Each row below holds a small network's activations on one input, seen along a few directions.
In each table, some parts of the input vary, and every possible input appears once, in random order.
Descriptions start from the smaller parts, as in this example, which fits no table here: one of 3 separate values, together with either a single point or one of 9 places around a ring or (one of 6 places along a line, together with one of 8 places around a ring).
Shared parts are said once, and a part with two or three values counts as separate values.
In the rows, zero is written as 128.

Other details of the inputs vary at random and push rows far along two fixed directions, the same in every table; ignore that.

A family of inputs:
row 1: [136 123 159 123  98 141 128 154 128 142 133 143 136 142 100 102]
row 2: [138 156  42  33 199 166  89  56 127 117 113 108  77  96 181 187]
row 3: [135 133 134 129 134 129 146 150 118 127 119 129 159 144 114 122]
row 4: [134 141 138 110 133 144 129 154 127 127 111 140 158 140 132 122]
row 5: [103 144 136 172 127  95 112 155 118 142 125 136 113 139 141 160]
row 6: [129 132 123 128 119 105 156 133 105 127 120 144 140 131 136 129]
row 7: [137 100 122 116 155 163  90  89 170 115 150  98 104  90 123 135]
row 8: [131 143 126 135 132 111 146 149 119 123 118 132 152 133 123 121]
row 9: [105 145 128 160 127  95 117 141 110 148 126 146 101 148 147 156]
row 10: [134 126 157 128 105 144 125 168 135 138 126 136 142 132 101 109]
row 11: [132  75 149 193 107 127 131  75 182 115 169  80 118  88 106 102]
row 12: [138 134 129 117 131 129 147 136 106 131 124 139 152 153 120 119]
row 13: [139 139 138 102 128 141 131 140 117 131 117 148 150 150 135 117]
row 14: [110 149 123 107 132 132 125 159 114 136 112 130 117 134 138 142]
row 15: [124 139 118 133 108 116 155 134 106 122 125 142 124 139 142 125]
row 16: [134  58 173 207 105 114 136  74 190 121 170  79 136  80  84  94]
row 17: [112 132 121 125 110 115 132 137 108 130 118 144 120 145 135 124]
row 18: [122 131 140 107 121 139 122 155 116 131 130 150 117 145 126 123]
row 19: [154 124  82 104 171 138 115  49 148 112 140 102 120  95 141 138]
row 20: [112 134 121 131 117 115 128 152 117 125 112 135 127 137 134 130]
Each input here is: one of 2 separate values, together with either a single point or one of 9 places around a ring.
Changing only the choice among 2 separate values turns row 14 into row 2. The same change can be made to row 4. Which row results?
> row 13

A family of inputs:
row 21: [155 120  66  97 181 144 109  47 154 100 133  93 119  79 147 156]
row 22: [117 142 159 109  95 132 154 197  94 141 116 156 146 169 107  98]
row 23: [102 150 156 150 107  97 143 200  95 144 111 160 139 163 126 130]
row 24: [134 136 117 106 138 133 119 119 121 131 121 137 128 137 139 133]
row 25: [140 128  73  99 184 146  84  61 158 109 129  94  96  80 157 175]
row 26: [131 140 115 110 138 140 113 139 130 125 115 130 127 126 134 141]
row 27: [113 143 157 128  89 116 151 199  97 138 108 167 150 165 125 106]
row 28: [126 141 119 117 141 131 111 130 122 138 127 134 110 132 140 150]
row 29: [123  58 209 220  87 129 116 108 190 143 176  91 132 112  64  74]
row 30: [144 144 110 112 138 131 135 126 126 119 117 130 147 121 136 133]
row 31: [106 148 156 139  94 113 140 207  99 145 115 163 130 159 127 125]
row 32: [152 116  86  63 175 181 100  64 162 109 135  90 109  84 134 139]
row 33: [139 134 124  88 148 154 128 133 125 128 120 124 141 130 119 124]
row 34: [138 133 116 103 134 143 131 128 126 116 121 137 134 124 143 133]
row 35: [160 125  79  93 183 155 104  45 158 111 133  96 124  84 147 153]
row 36: [118  54 209 218  72 129 113 103 187 142 183  95 114 114  66  70]
row 37: [135 136 105 117 141 117 138 114 113 124 125 135 128 132 137 135]
row 38: [125 136 116 107 132 143 112 136 131 127 119 133 114 124 138 138]
row 39: [130 134 117 102 129 137 119 120 120 128 121 138 124 133 140 131]
row 40: [135  49 215 225  81 124 133  93 188 135 188  96 139 117  65  62]
row 41: [129 139 103 123 136 117 141 124 120 118 115 122 133 119 140 144]
row 42: [141 143 112 112 139 128 133 115 120 128 123 136 134 132 139 133]
row 43: [137 137 115 105 138 137 121 128 127 122 115 131 141 126 137 134]
row 44: [109  55 205 241  76 107 130  93 181 140 188  85 115 115  73  73]
row 45: [127 141 119 117 147 134 112 135 124 135 123 130 121 127 138 152]
row 46: [141 136 118 108 147 139 130 125 124 121 121 135 145 130 137 137]
row 47: [135 137 105 117 147 120 139 119 115 121 120 132 140 126 135 137]
row 48: [104 154 147 156 104  94 158 200  91 137 109 153 150 167 128 123]
row 49: [118 140 116 123 141 118 113 126 121 133 124 134 107 131 144 151]
row 50: [123 137 104 119 127 117 139 117 112 124 121 128 115 125 144 142]
row 51: [115 139 114 118 136 123 114 135 125 126 120 133 106 121 148 150]
row 52: [135 136 118 106 143 137 121 124 124 128 117 133 140 131 136 134]
row 53: [131 134 104 114 132 120 138 116 111 121 125 136 123 128 139 133]
row 54: [138 140 111 108 131 134 136 125 124 120 119 135 135 121 142 129]
row 55: [116 140 109 126 138 121 128 127 120 124 121 126 115 128 149 143]
row 56: [132  45 165 218 127 129 100  17 213 127 198  51  98  78  88  98]
row 57: [123  56 210 222  81 126 114 101 188 146 182  94 119 117  65  71]
row 58: [144 137 114 107 142 140 131 130 127 114 119 133 147 125 138 136]
row 59: [121 147 158 110 105 127 154 196  92 144 114 159 150 173 108 101]
row 60: [127 138 105 124 135 114 139 114 115 128 121 127 120 129 142 143]
row 61: [114 139 115 119 133 121 112 127 120 130 125 135 101 127 146 151]
row 62: [112 153 155 142 102 111 141 210  98 143 111 160 143 161 123 128]
row 63: [120 142 157 132  92 117 157 189  93 134 117 169 149 169 124 110]
row 64: [142 122  67  97 169 143 113  51 151 106 129  93  99  78 159 162]
row 65: [123 147 158 112 104 130 156 208  99 136 109 153 163 164 105 102]
row 66: [114 143 144 141  92  99 169 193  89 132 112 164 150 160 123 108]
row 67: [122 140 118 113 133 134 110 132 120 135 128 135 104 129 141 149]
row 68: [120 149 153 137  88 107 162 186  91 139 116 166 150 166 123 106]
row 69: [145 123  70 103 181 140 111  45 151 110 130  89 110  82 152 165]
row 70: [120 143 109 130 151 118 128 123 118 128 120 122 126 132 143 148]
Changing only one part turns row 33 into row 22. The same change can be made to row 35. Which row results?
> row 68
Changing only one part turns row 36 into row 38. The same change can be made to row 61. Which row results?
> row 51
Describe the family of inputs behind these rows.
> one of 5 places around a ring, together with either a single point or one of 9 places around a ring
Start at row 49 and move only the place on the ring of 9, one step at a time. The first step leads to row 28. Which rows follow, in order?
> row 57, row 24, row 40, row 42, row 37, row 60, row 56
Change only the place on the ring of 9 in row 35. List by row number the other rows that result.
> row 23, row 29, row 45, row 46, row 47, row 52, row 69, row 70
Which other rows agree with row 41 in the place on the ring of 5? List them by row number.
> row 21, row 25, row 26, row 30, row 43, row 48, row 58, row 62, row 65
